Here are a small network's activations along a few directions, averaged over the inputs that share one value of a field.
Related values have similar rows: they may be neighbours, one step apart, or belong to one group.
(in the rows, 500 means zero)
Strong random noise was added to every row along 2 fixed directions; ignore it. To show where, here is one row again and again, with new noise each time:
[373 405 439 390 856 584 450 468 409 316 348 418 450]
[519 696 548 579 335 488 543 422 526 623 596 612 477]
[441 508 504 527 610 544 538 421 511 498 573 506 525]
[546 756 566 606 238 469 553 417 540 674 624 649 472]


Noz, 12 values:
v11: [489 436 509 528 550 545 592 392 509 474 633 401 577]
v7: [411 484 386 512 588 451 511 456 476 432 471 602 373]
v10: [488 600 486 401 602 515 493 457 433 442 397 559 395]
v4: [493 514 509 516 355 463 391 588 547 600 489 517 471]
v9: [533 588 680 614 528 466 563 525 620 539 708 587 554]
v6: [630 448 563 534 415 514 543 593 520 525 496 449 647]
v5: [614 586 486 477 108 423 514 447 488 668 564 501 531]
v8: [570 496 586 492 503 496 502 591 485 509 418 503 417]
v12: [419 235 346 416 698 547 460 521 487 401 523 457 539]
v1: [379 355 455 614 749 520 533 548 641 478 616 497 634]
v2: [635 544 516 534 153 406 403 580 513 624 425 489 535]
v3: [513 388 489 429 519 545 537 505 435 387 434 316 542]
A value of Noz combines one of 4 hidden first parts with one of 3 second parts; all combinations occur once.
- v5 and v12 share the first part; v5 and v2 share the second. Which value has the first part of v2 and the second part of v12? => v4
- v6 and v8 share the first part; v6 and v3 share the second. Which value has the first part of v3 and the second part of v8? => v11

Medag, 16 values:
b7: [726 560 510 485  41 490 632 506 480 702 581 300 714]
b10: [509 299 435 189 636 474 441 373 296 258 155 240 480]
b13: [395 708 592 623 572 488 597 599 598 591 584 739 301]
b3: [466 504 686 642 454 507 463 659 570 486 522 579 616]
b1: [471 405 667 622 858 495 491 567 544 540 610 575 559]
b6: [503 471 485 532 445 478 418 545 589 532 427 563 522]
b16: [568 728 393 247 367 475 340 366 263 321 104 474 261]
b8: [504 217 464 671 528 545 641 405 624 599 850 402 735]
b9: [571 592 607 481 365 384 300 912 441 480 179 543 417]
b4: [308 451 369 443 764 582 511 404 408 318 451 479 334]
b12: [355 516 433 582 815 542 559 392 621 460 719 589 551]
b11: [525 601 583 391 563 588 674 137 425 432 720 468 381]
b14: [515 388 478 634 670 579 613 425 627 536 695 547 585]
b15: [386  47 410 440 817 570 477 703 570 331 514 308 736]
b5: [396 406 347 504 711 536 550 389 496 432 471 408 503]
b2: [485 211 420 507 496 516 459 511 589 635 778 345 754]
The values of Medag form a 4 by 4 grid.
- Name the neighbours of b14, in listed order. => b1, b6, b12, b5
- Name the neighbours of b9, in listed order. => b3, b15
- Name the neighbours of b7, in listed order. => b10, b2
A value of Medag combines one of 4 hidden first parts with one of 4 second parts; all combinations occur once.
- b2 and b4 share the first part; b2 and b9 share the second. Which value has the first part of b9 and the second part of b4? => b13
- b5 and b8 share the first part; b5 and b14 share the second. Which value has the first part of b14 and the second part of b8? => b6
